Small tables with named rows and columns. After each table, cells are looked up by row and column.

Bubuz:
	Nisu	Tir
Ginopaf	-8521	-3551
Las	-7952	-6421
Neses	865	914
Fus	6597	7031
Zesopo	-8497	4020
Gor	5545	-3113
Koleb	-7349	-2469
Rasasi	-7280	-1911
Gubu	6778	-5256
Zut	-7646	2957
Lod	-1439	-6237

Tir of Ginopaf: -3551
Tir of Lod: -6237
Nisu of Fus: 6597
Nisu of Neses: 865
Nisu of Koleb: -7349
Nisu of Rasasi: -7280
Tir of Zut: 2957
Nisu of Las: -7952
Tir of Fus: 7031
Nisu of Lod: -1439
Nisu of Zut: -7646
Tir of Gor: -3113
Tir of Gubu: -5256
Tir of Neses: 914
Nisu of Zesopo: -8497
Nisu of Gubu: 6778
Row with the largest Tir: Fus

Zaner:
	Dur	Pakon	Liponu	Keso	Pebasu	Muf	Sikenat	Mugal	Bod	Nad
Kikud	220	74	170	117	84	162	148	175	199	188
Panunob	177	193	155	236	161	156	146	153	123	91
Ras	161	151	150	193	154	156	148	132	50	178
Rutu	142	194	166	106	198	171	147	162	136	222
Pigumub	124	80	109	130	67	115	148	109	144	159
Fivad	124	117	120	139	135	125	147	134	122	172

What is the Keso of Panunob in Zaner?
236
What is the Nad of Fivad in Zaner?
172
What is the Dur of Panunob in Zaner?
177
What is the Dur of Fivad in Zaner?
124
What is the Muf of Fivad in Zaner?
125
What is the Pebasu of Kikud in Zaner?
84
What is the Sikenat of Kikud in Zaner?
148
What is the Dur of Kikud in Zaner?
220
What is the Bod of Pigumub in Zaner?
144
What is the Bod of Rutu in Zaner?
136
What is the Nad of Panunob in Zaner?
91
What is the Muf of Pigumub in Zaner?
115
Row with the largest Muf: Rutu

Rizefan =
,Fub,Fir,Suv,Pel,Medus,Vosiv,Pidive,Nen
Mokagu,4.2,-5.3,-3.8,0.0,-1.1,-2.0,-4.6,4.2
Tok,2.2,1.8,-6.4,0.3,6.7,-1.2,7.5,-6.7
Ber,-3.8,-2.5,4.9,6.4,-3.4,6.7,5.5,-4.5
Gil,-0.5,-5.0,0.5,6.7,-6.6,7.0,-1.4,-2.4

Mokagu, Fub: 4.2
Gil, Fub: -0.5
Ber, Medus: -3.4
Ber, Vosiv: 6.7
Ber, Suv: 4.9
Ber, Nen: -4.5
Mokagu, Medus: -1.1
Tok, Pidive: 7.5
Mokagu, Nen: 4.2
Mokagu, Vosiv: -2.0
Mokagu, Suv: -3.8
Ber, Pel: 6.4
Gil, Vosiv: 7.0
Gil, Fir: -5.0

Ninef
|  | Metefe | Tet | Fitisik |
|---|---|---|---|
| Piluto | 4.01 | -2.27 | 2.50 |
| Vola | -0.08 | 9.26 | 0.05 |
| Musig | 0.50 | 3.37 | 0.96 |
| Miguf | -1.89 | 4.60 | 1.11 |
| Neneg | 0.78 | 3.36 | 0.74 |
| Pemora | 2.69 | -3.23 | 2.24 |
| Fuleka | -0.19 | 0.37 | 3.06 |
| Nos | 3.13 | -1.47 | -0.24 |
| Monafik | -1.76 | -5.93 | -1.22 |
| Susefur | 1.63 | 4.20 | -1.08 |
| Tif | -1.00 | 0.58 | 0.50 |

What is the Metefe of Musig in Ninef?
0.50
What is the Metefe of Monafik in Ninef?
-1.76
What is the Metefe of Miguf in Ninef?
-1.89
What is the Fitisik of Miguf in Ninef?
1.11
What is the Fitisik of Neneg in Ninef?
0.74
What is the Tet of Susefur in Ninef?
4.20
What is the Tet of Monafik in Ninef?
-5.93
What is the Metefe of Piluto in Ninef?
4.01
What is the Metefe of Tif in Ninef?
-1.00

Tefin
         Taf    Ged    Dul  Ritab  Zugiseb   Reku    Mem  Bezokef    Viz   Keki
Fato    0.02  -0.25   0.01   0.06    -0.22  -0.52  -0.75    -0.20  -0.16  -0.13
Nuza   -0.18  -0.14  -0.17  -0.36    -0.16  -0.10   0.02    -0.03  -0.15  -0.15
Zizak  -0.22  -0.17  -0.10  -0.47    -0.18   0.11   0.05    -0.15  -0.15  -0.22
Borez  -0.07  -0.04  -0.29   0.52    -0.06  -0.66  -0.17    -0.03  -0.15  -0.15
Fuzon  -0.15  -0.11  -0.12  -0.29    -0.14  -0.02  -0.17    -0.14  -0.15  -0.14

Taf of Zizak: -0.22
Dul of Nuza: -0.17
Reku of Borez: -0.66
Dul of Fato: 0.01
Reku of Fuzon: -0.02
Ged of Fato: -0.25
Taf of Fato: 0.02

Givabo
cols = Nekud, Niza, Vakide, Tuf, Voser, Mana, Takam, Ral, Dide
Gomifo: [90.0, -23.4, 28.3, -24.7, 20.0, -3.2, 29.7, -18.9, 34.0]
Zamuv: [62.1, 22.5, 19.4, -18.9, 29.8, 75.2, 19.7, -26.1, 27.3]
Bebavip: [65.4, 43.4, 14.9, 20.3, -16.2, 92.4, 9.2, 19.3, 49.6]
Gat: [42.2, 52.6, 43.7, -12.1, 23.8, 65.8, 17.2, -30.9, 70.4]
Tad: [62.7, 33.0, 16.1, -21.7, 14.0, 13.8, 20.6, 11.1, -16.2]
Mazo: [39.8, -28.1, 42.2, 16.5, 69.2, -2.6, 50.3, -37.5, 13.3]
Tekonis: [37.2, -58.8, 43.3, 25.1, 29.7, 36.5, 24.6, 28.7, 66.9]
Nul: [31.0, 59.2, 32.2, -8.3, 22.5, 12.0, 10.6, -22.9, 5.4]
Mozigo: [-19.1, 32.3, 34.3, 39.2, -27.6, 55.0, 42.9, 63.8, 39.5]
Ruzi: [19.4, 59.0, 32.2, 2.2, -17.9, 8.7, 24.3, -1.1, -2.3]
Lupaso: [47.0, 9.8, 43.9, 25.7, -0.9, 29.9, 43.5, -7.6, 42.9]
Gitamuv: [-10.3, 76.5, -6.5, 15.8, 32.5, -4.3, 27.5, 6.2, 6.8]

Nekud of Gat: 42.2
Mana of Gitamuv: -4.3
Dide of Zamuv: 27.3
Niza of Gitamuv: 76.5
Mana of Bebavip: 92.4
Dide of Bebavip: 49.6
Niza of Mazo: -28.1
Ral of Lupaso: -7.6
Takam of Gomifo: 29.7
Row with the largest Nekud: Gomifo

Sab:
|  | Nogakap | Bonemu | Reb | Fod | Ker | Ridudo | Zuget | Vof | Salefi |
|---|---|---|---|---|---|---|---|---|---|
| Kubati | -698 | -596 | 263 | 296 | 136 | -328 | -543 | -376 | -86 |
| Sesok | -78 | 269 | -324 | 242 | -135 | -539 | 39 | -200 | -497 |
| Sive | 354 | -159 | -377 | 353 | -673 | -467 | 83 | 281 | -61 |
| Dima | -155 | -171 | 374 | 254 | 398 | 535 | 505 | -281 | -402 |

What is the Ker of Sive in Sab? -673
What is the Fod of Kubati in Sab? 296
What is the Zuget of Kubati in Sab? -543
What is the Bonemu of Sive in Sab? -159
What is the Reb of Sesok in Sab? -324
What is the Ridudo of Sive in Sab? -467
What is the Salefi of Sive in Sab? -61
What is the Ker of Sesok in Sab? -135
What is the Fod of Dima in Sab? 254
What is the Vof of Sesok in Sab? -200
What is the Zuget of Sive in Sab? 83
What is the Vof of Sive in Sab? 281
What is the Ker of Kubati in Sab? 136
What is the Nogakap of Sive in Sab? 354
What is the Nogakap of Sesok in Sab? -78
What is the Ridudo of Sesok in Sab? -539
What is the Zuget of Sesok in Sab? 39
What is the Reb of Dima in Sab? 374
Row with the largest Ker: Dima

Table Gaf
         Led  Nekos
Zorun   44.3   41.8
Tis     40.2   39.2
Guna    39.8   34.7
Gufi    46.1    7.3
Narova  32.7   78.5
Fik     42.7   22.2
Ruv     29.1   42.1
Pafam   39.9   39.3
Seduv   44.0   42.4
Mez     39.5   42.0

What is the Nekos of Narova in Gaf? 78.5
What is the Led of Guna in Gaf? 39.8
What is the Nekos of Mez in Gaf? 42.0
What is the Led of Seduv in Gaf? 44.0
What is the Nekos of Zorun in Gaf? 41.8
What is the Led of Mez in Gaf? 39.5
What is the Nekos of Ruv in Gaf? 42.1
What is the Led of Narova in Gaf? 32.7
What is the Led of Pafam in Gaf? 39.9

Nenefi
cols = Zit, Sebu, Kikad, Defulif, Neve
Pogu: [2.422, 2.004, 0.551, -1.068, 8.518]
Fus: [5.695, 1.815, 0.318, 1.693, 9.920]
Nop: [4.156, 1.683, 0.460, 0.726, 8.309]
Sulima: [-0.015, 0.369, 1.761, 3.339, -6.223]
Vubuzu: [-0.654, 1.369, 1.190, -0.805, 1.322]

What is the Kikad of Sulima in Nenefi?
1.761
What is the Sebu of Nop in Nenefi?
1.683
What is the Sebu of Vubuzu in Nenefi?
1.369
What is the Neve of Vubuzu in Nenefi?
1.322
What is the Defulif of Vubuzu in Nenefi?
-0.805
What is the Sebu of Sulima in Nenefi?
0.369
Which row has the largest Sebu? Pogu

Table Dut
         Novaki  Ponuze  Befite  Pirigi    Vul    Ris  Begorem  Vupop  Valop  Zegebir
Vebitud   66.04   37.77   73.85   52.92  76.94  58.78    35.33  75.81  59.89    53.12
Dusuf     71.68   66.72   69.38   50.15  65.02  76.04    64.31  54.26  57.52    66.26
Sotosuv   43.49   38.47   28.25   80.28  84.86  41.30    45.31  50.81  64.33    61.38
Sesete    70.89   77.44   21.14   23.46  55.79  67.59    67.95  36.81  38.02    64.46
Nel       74.27   22.65   29.50   60.70  51.56  30.37    74.73  39.68  70.53    42.48
Vab       51.31   25.37   58.06   63.92  60.68  84.47    76.22  30.21  24.75    66.53
Retaki    64.77   31.11   29.37   55.20  76.48  20.61    84.57  42.13  46.91    70.03
Mig       73.83   77.14   40.26   67.92  21.59  78.75    81.96  51.15  39.74    58.69
Rivo      33.57   81.16   84.73   67.03  80.91  74.33    62.27  33.60  72.59    38.28
Mivon     53.32   68.32   53.83   27.95  21.99  32.23    40.46  56.82  19.92    81.64
Fid       76.34   67.67   46.77   41.68  63.32  50.03    73.02  20.33  25.24    82.78

Mivon, Pirigi: 27.95
Retaki, Begorem: 84.57
Fid, Vul: 63.32
Mivon, Zegebir: 81.64
Rivo, Pirigi: 67.03
Sesete, Pirigi: 23.46
Sesete, Novaki: 70.89
Nel, Pirigi: 60.70
Retaki, Ris: 20.61
Dusuf, Befite: 69.38
Sesete, Begorem: 67.95
Fid, Zegebir: 82.78
Sotosuv, Begorem: 45.31
Sotosuv, Vul: 84.86

